A small network was trained on invented records. Each row is its activation on one of them, seen along a few directions.
After each row come some of the record's fields: Soken, Sog, Meb, Sulo, Tubok.
A field that a record lacks is left out.
The largest differences between rows may come from other fields.
(in the rows, 500 means zero)
Strong random noise was added to every row along 2 fixed directions; ignore it. To show where, here is one row again and again, with new noise each time:
[329 494 622 475 730 376 431 509 755 724 624 316 362 586 577 563 696]
[500 475 564 498 548 483 446 364 641 520 491 390 448 461 722 493 524]
[368 489 594 473 657 426 430 466 730 664 585 337 404 551 613 564 652]
[389 483 467 415 379 642 395 377 725 538 498 382 600 481 646 693 602]

[571 455 435 541 328 589 521 435 622 404 387 529 440 545 650 492 332]	Soken is f1, Sog is b3, Meb is p1, Sulo is k4, Tubok is s2
[621 548 616 596 557 468 556 505 432 437 538 533 557 564 401 477 388]	Soken is f2, Sog is b3, Meb is p1, Sulo is k3, Tubok is s2
[400 517 277 361 203 692 368 672 506 436 580 486 637 474 480 684 577]	Soken is f1, Sog is b3, Meb is p1, Sulo is k3, Tubok is s2
[240 491 487 448 589 484 408 700 667 717 676 353 355 538 444 583 684]	Soken is f1, Sog is b3, Meb is p1, Sulo is k4, Tubok is s1
[595 449 555 496 535 516 527 317 612 458 417 573 463 478 556 556 408]	Soken is f2, Sog is b2, Meb is p2, Sulo is k4, Tubok is s2
[492 457 481 458 480 511 513 598 409 414 482 509 446 407 616 483 519]	Sog is b2, Meb is p2, Sulo is k2, Tubok is s2
[391 489 437 497 379 628 383 581 629 498 530 451 514 540 549 594 540]	Soken is f1, Sog is b3, Meb is p1, Sulo is k4, Tubok is s2
[595 487 410 468 350 476 510 605 256 366 462 617 451 365 684 345 393]	Sog is b2, Meb is p2, Sulo is k3, Tubok is s2
[600 504 569 590 476 489 461 458 328 435 437 387 486 355 684 335 438]	Soken is f1, Sog is b3, Meb is p1, Sulo is k2, Tubok is s1
[297 458 393 458 329 667 498 529 664 510 561 519 643 560 460 738 563]	Soken is f2, Sog is b2, Meb is p1, Sulo is k4, Tubok is s2
[738 498 420 583 447 494 531 362 290 339 432 678 649 399 491 482 367]	Soken is f2, Sog is b2, Meb is p2, Sulo is k3, Tubok is s2
[652 426 501 533 470 547 537 246 518 423 447 455 386 466 703 390 368]	Soken is f1, Sog is b3, Meb is p1, Sulo is k4, Tubok is s1
[451 544 445 441 452 498 566 581 415 471 543 606 584 495 324 500 465]	Soken is f2, Sog is b2, Meb is p1, Sulo is k3, Tubok is s1
[571 562 531 521 595 407 535 503 370 480 427 650 623 505 346 480 404]	Soken is f2, Sog is b2, Meb is p2, Sulo is k3, Tubok is s2
[603 511 555 483 657 425 574 515 484 495 553 390 354 425 676 303 453]	Soken is f1, Sog is b2, Meb is p2, Sulo is k3, Tubok is s1
[550 533 412 582 349 704 521 437 420 341 405 528 505 349 678 463 372]	Soken is f1, Sog is b2, Meb is p1, Sulo is k4, Tubok is s1
[597 496 659 588 693 428 579 346 600 625 404 499 357 499 509 463 427]	Soken is f2, Sog is b2, Meb is p2, Sulo is k4, Tubok is s1
[476 431 497 412 388 616 485 420 616 502 431 455 568 534 481 514 528]	Soken is f1, Sog is b3, Meb is p1, Sulo is k2, Tubok is s1
[364 491 366 353 244 643 617 584 631 631 502 477 530 667 446 663 488]	Soken is f1, Sog is b2, Meb is p1, Sulo is k3, Tubok is s1
[570 472 465 505 444 509 505 573 348 452 604 428 387 426 701 316 482]	Soken is f1, Sog is b3, Meb is p1, Sulo is k3, Tubok is s1
[485 405 331 417 269 599 516 479 570 486 486 390 457 515 610 544 486]	Soken is f1, Sog is b3, Meb is p1, Sulo is k2, Tubok is s1
[380 482 512 475 526 396 579 636 617 666 546 457 270 760 271 563 549]	Soken is f2, Sog is b3, Meb is p1, Sulo is k2, Tubok is s1
[428 488 555 517 671 441 485 430 679 663 493 539 486 538 331 570 555]	Soken is f2, Sog is b2, Meb is p2, Sulo is k4, Tubok is s1
[587 538 595 553 632 401 485 336 452 522 370 465 542 587 426 554 473]	Soken is f1, Sog is b3, Meb is p2, Sulo is k2, Tubok is s2
[471 485 431 481 275 688 430 468 601 474 426 508 530 469 519 577 445]	Sog is b3, Meb is p1, Sulo is k4, Tubok is s1
[520 490 692 536 714 296 517 427 622 649 503 423 274 525 561 486 477]	Soken is f2, Sog is b3, Meb is p2, Sulo is k4, Tubok is s2
[491 426 393 430 243 575 592 453 501 430 432 560 542 566 344 575 353]	Soken is f2, Sog is b3, Meb is p1, Sulo is k2, Tubok is s1
[466 551 516 417 488 474 532 594 577 515 578 504 429 531 472 554 567]	Soken is f2, Sog is b2, Meb is p1, Sulo is k3, Tubok is s2
[396 578 477 415 601 455 439 615 564 662 593 425 451 536 341 560 654]	Soken is f2, Sog is b3, Meb is p2, Sulo is k3, Tubok is s1
[471 514 519 580 587 534 459 515 508 546 470 446 721 533 388 659 599]	Soken is f2, Sog is b2, Meb is p2, Sulo is k2, Tubok is s2
[250 529 482 470 438 577 432 592 560 596 588 355 470 562 606 655 612]	Soken is f1, Sog is b3, Meb is p1, Sulo is k4, Tubok is s2
[448 516 542 527 431 589 414 508 504 524 487 399 581 504 490 503 612]	Soken is f1, Sog is b3, Meb is p1, Sulo is k2, Tubok is s1
[417 543 655 540 665 459 444 582 421 547 505 375 541 423 628 452 659]	Soken is f1, Sog is b2, Meb is p2, Sulo is k2, Tubok is s2
[619 526 415 528 273 576 504 475 302 288 424 571 678 412 615 419 300]	Soken is f2, Sog is b3, Meb is p1, Sulo is k3, Tubok is s2
[517 463 458 506 418 488 501 519 531 460 473 557 435 556 381 465 500]	Soken is f2, Sog is b3, Meb is p1, Sulo is k2, Tubok is s1
[339 426 426 381 429 537 484 735 669 574 595 453 351 688 338 576 609]	Sog is b3, Meb is p1, Sulo is k2, Tubok is s1
[466 506 533 543 407 597 533 488 497 523 470 409 546 443 599 487 584]	Soken is f1, Sog is b2, Meb is p1, Sulo is k2, Tubok is s1
[407 513 449 425 480 453 507 705 603 595 540 491 429 658 449 520 514]	Soken is f1, Sog is b3, Meb is p1, Sulo is k3, Tubok is s2
[526 525 455 481 428 554 470 533 484 499 514 444 577 384 640 463 557]	Soken is f1, Sog is b2, Meb is p2, Sulo is k3, Tubok is s1
[330 564 445 436 332 708 387 486 591 452 490 428 752 474 477 737 724]	Soken is f1, Sog is b2, Meb is p1, Sulo is k2, Tubok is s2
[554 571 518 447 334 767 480 483 496 371 507 407 626 433 563 527 448]	Soken is f1, Sog is b3, Meb is p1, Sulo is k3, Tubok is s1
[501 436 445 548 427 579 516 422 518 389 492 600 563 474 542 542 425]	Soken is f2, Sog is b2, Meb is p1, Sulo is k4, Tubok is s2
[512 397 593 594 666 340 604 538 586 551 586 465 235 670 529 301 370]	Soken is f2, Sog is b3, Meb is p1, Sulo is k4, Tubok is s1

Which values does each new row have?
[328 457 458 477 549 419 479 703 552 675 637 333 318 574 474 503 653]	Soken is f1, Sog is b3, Meb is p1, Sulo is k2, Tubok is s1
[543 535 670 557 811 330 479 293 597 622 462 404 392 613 489 538 479]	Soken is f1, Sog is b3, Meb is p2, Sulo is k4, Tubok is s2
[551 476 447 451 431 450 605 539 478 389 538 605 502 521 479 448 377]	Soken is f2, Sog is b2, Meb is p1, Sulo is k3, Tubok is s2
[455 581 518 510 629 397 495 722 521 563 581 489 403 546 453 454 570]	Soken is f1, Sog is b2, Meb is p1, Sulo is k3, Tubok is s2
[566 479 677 583 681 460 524 381 680 630 435 412 450 531 636 533 480]	Soken is f1, Sog is b2, Meb is p2, Sulo is k4, Tubok is s2
[440 372 418 417 373 532 493 529 457 482 498 604 634 511 387 629 510]	Soken is f2, Sog is b2, Meb is p2, Sulo is k2, Tubok is s2
[425 454 374 402 257 782 442 316 713 415 426 575 693 568 519 750 534]	Soken is f1, Sog is b2, Meb is p1, Sulo is k4, Tubok is s2
[479 563 578 467 521 431 461 548 542 575 545 387 480 525 587 470 551]	Soken is f1, Sog is b3, Meb is p1, Sulo is k3, Tubok is s2
[419 566 454 452 408 581 583 625 443 532 547 457 494 503 553 464 511]	Soken is f1, Sog is b2, Meb is p1, Sulo is k3, Tubok is s1
[521 458 369 413 222 606 495 488 470 392 516 561 533 499 602 421 484]	Soken is f1, Sog is b3, Meb is p1, Sulo is k3, Tubok is s1
[557 486 448 547 429 574 601 382 397 365 386 664 485 457 490 414 314]	Soken is f2, Sog is b2, Meb is p1, Sulo is k4, Tubok is s1
[597 505 468 507 436 484 466 478 299 383 537 473 443 475 716 368 453]	Soken is f1, Sog is b3, Meb is p1, Sulo is k3, Tubok is s2
[431 509 504 474 423 585 497 572 507 563 407 520 614 512 427 693 570]	Sog is b2, Meb is p2, Sulo is k2, Tubok is s2
[296 488 423 434 393 691 430 609 692 543 565 429 539 485 552 636 622]	Soken is f1, Sog is b2, Meb is p1, Sulo is k4, Tubok is s1
[565 459 564 533 612 530 471 364 508 496 479 549 474 411 526 488 487]	Soken is f2, Sog is b2, Meb is p2, Sulo is k4, Tubok is s1
[517 533 561 555 462 510 486 473 474 409 503 519 621 453 367 588 511]	Soken is f2, Sog is b3, Meb is p1, Sulo is k2, Tubok is s2
[570 564 576 523 590 429 454 547 420 528 533 522 512 408 503 483 583]	Soken is f2, Sog is b2, Meb is p2, Sulo is k3, Tubok is s2
[536 436 590 623 666 244 598 493 594 547 511 563 248 637 489 318 360]	Soken is f2, Sog is b3, Meb is p1, Sulo is k4, Tubok is s2
[570 447 467 496 360 684 467 331 528 400 429 555 566 385 659 642 468]	Soken is f2, Sog is b2, Meb is p2, Sulo is k4, Tubok is s2
[535 582 584 593 735 330 469 548 418 621 545 585 606 525 263 529 576]	Soken is f2, Sog is b2, Meb is p2, Sulo is k3, Tubok is s2
[509 419 549 502 477 571 515 436 641 466 487 474 420 520 751 448 481]	Soken is f1, Sog is b2, Meb is p1, Sulo is k4, Tubok is s2
